Each row below holds a small network's activations on one input, seen along a few directions.
In each table, some parts of the input vary, and every possible input appears once, in random order.
Descriptions start from the smaller parts, as in this example, which fits no table here: one of 2 separate values, together with either a single point or one of 9 places along a line or (one of 6 places along a line, together with one of 8 places around a ring).
Shared parts are said once, and a part with two or three values counts as separate values.
In the rows, 128 means zero.

Other details of the inputs shift rows strongly along two fixed directions, in all tables alike. That doesn't count.

Table:
row 1: [127 118 115 126 136 113 112 137 128 101 150  83 204]
row 2: [120 125 111 125 120 130  99 139 145 100 150  97 203]
row 3: [123 139 105 142 156 189 169 150 130 105 142 154  69]
row 4: [ 92 130  86 102 107 130  66 104 123 172 129  87 177]
row 5: [156 147 101 154 144 157 125 164 145 128 161 123  90]
row 6: [207 137 219 149 147  91 152 117 160 134 113 172 116]
row 7: [ 87 133 125 106 138 118 108 106  98 131 145  76 187]
row 8: [106 110  98 131  93 127 118 140 122 121 126 111 113]
row 9: [132 131 107 142 178 170 180 149 113 109 143 139  66]
row 10: [172 139 145 142  94  78 107  78 125 113  60 185 145]
row 11: [ 90 126 150 117 159 124 142 116 116 156 148 100 161]
row 12: [185 134 142 133  88  90 102  80 137 140  57 198 133]
row 13: [161 135  95 141 132 161 106 159 154 152 151 128  99]
row 14: [115 124 128 130 120 174 160 159 130 108 155 129  54]
row 15: [ 96  91  78 112  76 124  90 133 128 142 115 101 159]
row 16: [ 86 142  95 115 116 121  82 106 111 148 136  85 173]
row 17: [144 143 192 105 109  51 136 125 123 123  62 187 147]
row 18: [ 76  76 131 115 123 102 150 135 124 121 137  99 176]
row 19: [116 113 121 145 194 165 199 153 132 133 143 150  80]
row 20: [124 117 130 130 142 155 172 159 114 112 157 116  52]
row 21: [173 177 213 125 118 118 115  80 130 141 107 170  84]
Description of these inputs: either a single point or (one of 4 separate values, together with one of 5 places along a line).

Table:
row 22: [105  98 139 108  84  54 102  82 115 108  74 134 235]
row 23: [100 127  86 130 157 174 130 170 134 136 188  74 126]
row 24: [ 93 107  75 128 128 161 137 174 131 112 164  88 132]
row 25: [ 77 130  92 121 174 165 149 152 116 138 165  93 133]
row 26: [167 149 199 129 123 115 140 106 128 144 110 163  61]
row 27: [170 140 175 141 138 112 162 114 131 124  92 194  76]
row 28: [ 80 119  94 120 140 166 131 161 118 134 178  74 120]
row 29: [187 163 188 141 154 119 143 104 134 141 113 172  84]
row 30: [198 138 174 147 120 116 138 129 149 120 109 177  75]
row 31: [167 132 181 134 112 110 154 116 131 123  96 179  58]
row 32: [116  96 141 108  62  51  83  90 122 100  82 122 231]
row 33: [ 84 116  29 123 113 169 102 150 122 134 137 100 139]
row 34: [133 127 149 116 108  72  79  81 131 121 106 115 243]
row 35: [ 93 127  90 127 145 173 130 169 128 135 186  73 120]
row 36: [162 141 124 156 173 185 179 171 143 124 156 157  30]
row 37: [ 84 135  43 125 131 180  96 143 123 157 159  85 126]
row 38: [186 143 172 149 141 116 156 116 136 122  97 189  82]
row 39: [103 116 152 102 100  66  92  77 112 129  93 115 232]
Question: The inputs of row 37 and row 33 match in every part but one. If row 26 is changed in the same way as row 37 into row 33, which row does it become?
Answer: row 31
Question: What do these inputs look like to the network?
Answer: one of 2 separate values, together with either a single point or one of 8 places around a ring
Question: Which other rows does row 22 become when the choice among 2 separate values takes its other values? List them by row number.
Answer: row 39
Question: Which other rows does row 36 become when the choice among 2 separate values takes its other values? List them by row number.
Answer: row 34

Table:
row 40: [127 128 140 134 140 142 146 147 137 111 145 134 128]
row 41: [147 122 201 122 107  72 114  81 129 133  98 149 172]
row 42: [123 143 115 123 136 135 133 137 111 123 132 138 111]
row 43: [134 121 101 136 120 140 124 136 142 143 130 135 107]
row 44: [129 143 127 141 135 137 132 144 135 109 137 123 116]
row 45: [166 142 170 137 111  66 106 100 138 123  78 165 152]
row 46: [ 52  84  65  96 111 110 107 117 110 103 122  72 246]
row 47: [136 134 133 123 139 138 143 147 136 109 142 124 121]
row 48: [124 118 123 126 118 127 131 138 114 130 140 123  96]
row 49: [130 125 119 146 126 139 135 133 134 108 133 122 108]
row 50: [ 71  89  63 114  96 109  87 124 109  98 143  67 243]
row 51: [130 135 121 145 152 130 132 131 132 137 134 121 115]
row 52: [138 141 123 132 130 136 127 146 123 113 148 127 116]
row 53: [182 138 168 124 105  81  96 105 137 134  77 166 152]
row 54: [124 126 145 117 145 132 143 129 126 137 145 110 112]
row 55: [124 125 108 129 127 137 136 126 109 123 129 136 103]
row 56: [175 141 165 133 105  86  94  82 144 150  92 163 146]
row 57: [131 139 131 143 142 140 130 127 133 119 144 114 116]
row 58: [127 146 128 134 127 133 155 151 119 135 129 124 122]
row 59: [120 136 126 114 147 137 148 138 124 120 126 136 116]
row 60: [117 122 118 126 106 141 123 135 138 144 133 127  97]
row 61: [142 121 118 135 120 153 124 138 132 119 132 124 111]
row 62: [168 148 169 128  86  90  90  95 147 122  94 165 155]
row 63: [117 140 127 122 117 139 121 143 139 146 137 128 105]
row 64: [116 142 123 136 150 140 135 118 120 129 128 125 111]
row 65: [ 70 109  72 113 105 127  77 115 131 123 150  67 243]
row 66: [130 143 132 140 135 139 153 131 117 146 137 114 123]
row 67: [126 140 119 126 144 139 131 119 108 133 139 128 111]
row 68: [127 129 120 140 116 136 156 141 118 133 127 124 114]
row 69: [113 107 140 127 128 133 150 140 128 127 137 131 110]
row 70: [133 138 109 130 130 139 120 146 143 144 133 137 115]
row 71: [126 141 117 119 134 150 127 140 122 130 121 135 114]
row 72: [112 145 119 132 142 136 136 135 122 119 121 134 111]
row 73: [137 117 125 129 129 141 145 137 134 108 137 122 114]
row 74: [113 127 137 130 156 146 150 122 122 133 135 137 124]
row 75: [161 150 167 124 101  97  98  69 133 142  88 168 141]
row 76: [129 120 109 145 137 128 138 137 134 126 124 128 108]
row 77: [124 122 129 135 152 132 149 151 138 131 135 144 129]
row 78: [112 138 135 130 133 127 134 145 128 126 133 118 106]
row 79: [110 129 133 126 148 141 151 139 124 123 128 148 124]
row 80: [140 139 125 129 130 150 121 148 134 120 136 125 119]
row 81: [134 128 122 123 150 128 145 151 137 128 132 132 122]
row 82: [125 134 133 118 127 141 123 150 128 138 132 120 109]
row 83: [116 135 139 135 141 131 132 127 125 137 140 110 105]
row 84: [143 116 107 133 129 142 126 142 132 137 123 128 110]
row 85: [155 132 192 106 100  63 113  97 131 121  87 150 161]
row 86: [125 133 135 125 136 129 127 129 113 140 151 113 105]
row 87: [ 55  79  82  94 104 102 105 129 115 110 134  62 232]
row 88: [128 130 136 123 134 145 122 130 125 149 138 111 109]
row 89: [128 124 110 125 124 152 130 129 120 129 118 133 107]
row 90: [114 120 126 134 124 128 136 136 127 125 129 118  97]
row 91: [138 135 112 132 140 126 128 150 123 131 137 133 115]
row 92: [163 128 192 132 111  86 116  84 137 116 105 153 173]
row 93: [ 42  92  57 112 108 108  95 113 109 103 118  70 244]
row 94: [139 118 104 138 131 128 132 140 122 130 134 131 107]
row 95: [140 138 127 135 138 139 126 129 121 123 155 118 116]
row 96: [144 130 118 132 146 145 122 134 131 148 133 120 118]
row 97: [124 133 129 118 154 141 147 120 122 130 133 125 117]
row 98: [133 126 110 137 110 151 121 132 144 126 138 131 109]
row 99: [148 117 176 127 102  83 126  81 126 116  76 178 157]
row 100: [130 138 120 123 142 155 126 120 120 140 128 125 114]
row 101: [123 136 131 121 128 125 129 147 116 130 144 123 105]
row 102: [137 126 126 128 156 131 144 132 134 138 139 121 122]
row 103: [144 136 129 132 137 154 121 129 132 130 143 116 118]
row 104: [126 115 125 123 117 143 126 141 126 137 128 120 100]
row 105: [140 133 116 136 147 130 127 133 120 141 144 124 115]
row 106: [111 124 149 123 139 132 148 149 130 129 142 131 119]
row 107: [120 130 103 128 115 151 128 122 131 136 125 141 103]
row 108: [120 137 130 127 125 144 118 124 137 155 144 119 107]
row 109: [163 110 172 136 106  73 125  93 139 124  81 174 163]
row 110: [118 147 111 122 125 149 125 133 131 137 128 143 110]
row 111: [163 124 185 135 122  74 119  85 138 136  92 166 173]
row 112: [139 131 137 126 146 141 142 129 134 119 149 114 122]
row 113: [129 111 132 139 129 145 150 138 135 109 140 133 120]
row 114: [136 112 114 129 140 130 149 140 135 126 128 129 115]
Question: What do these inputs look like to the network?
Answer: one of 3 separate values, together with either a single point or (one of 4 separate values, together with one of 6 places along a line)
Question: The inputs of row 87 and row 54 match in every part but the choice among 3 separate values. If row 43 is changed in the same way as row 87 into row 54, which row does it become?
Answer: row 56
Question: The inputs of row 64 and row 93 match in every part but the choice among 3 separate values. If row 57 is changed in the same way as row 64 into row 93, which row does it become?
Answer: row 49
Question: Which other rows does row 103 become when the choice among 4 separate values takes its other values? List them by row number.
Answer: row 88, row 96, row 100
Question: Which other rows does row 70 become when the place on the line of 6 takes its other values? List them by row number.
Answer: row 45, row 53, row 77, row 81, row 91
Question: Which other rows does row 45 become when the choice among 4 separate values takes its other values? List them by row number.
Answer: row 44, row 72, row 78
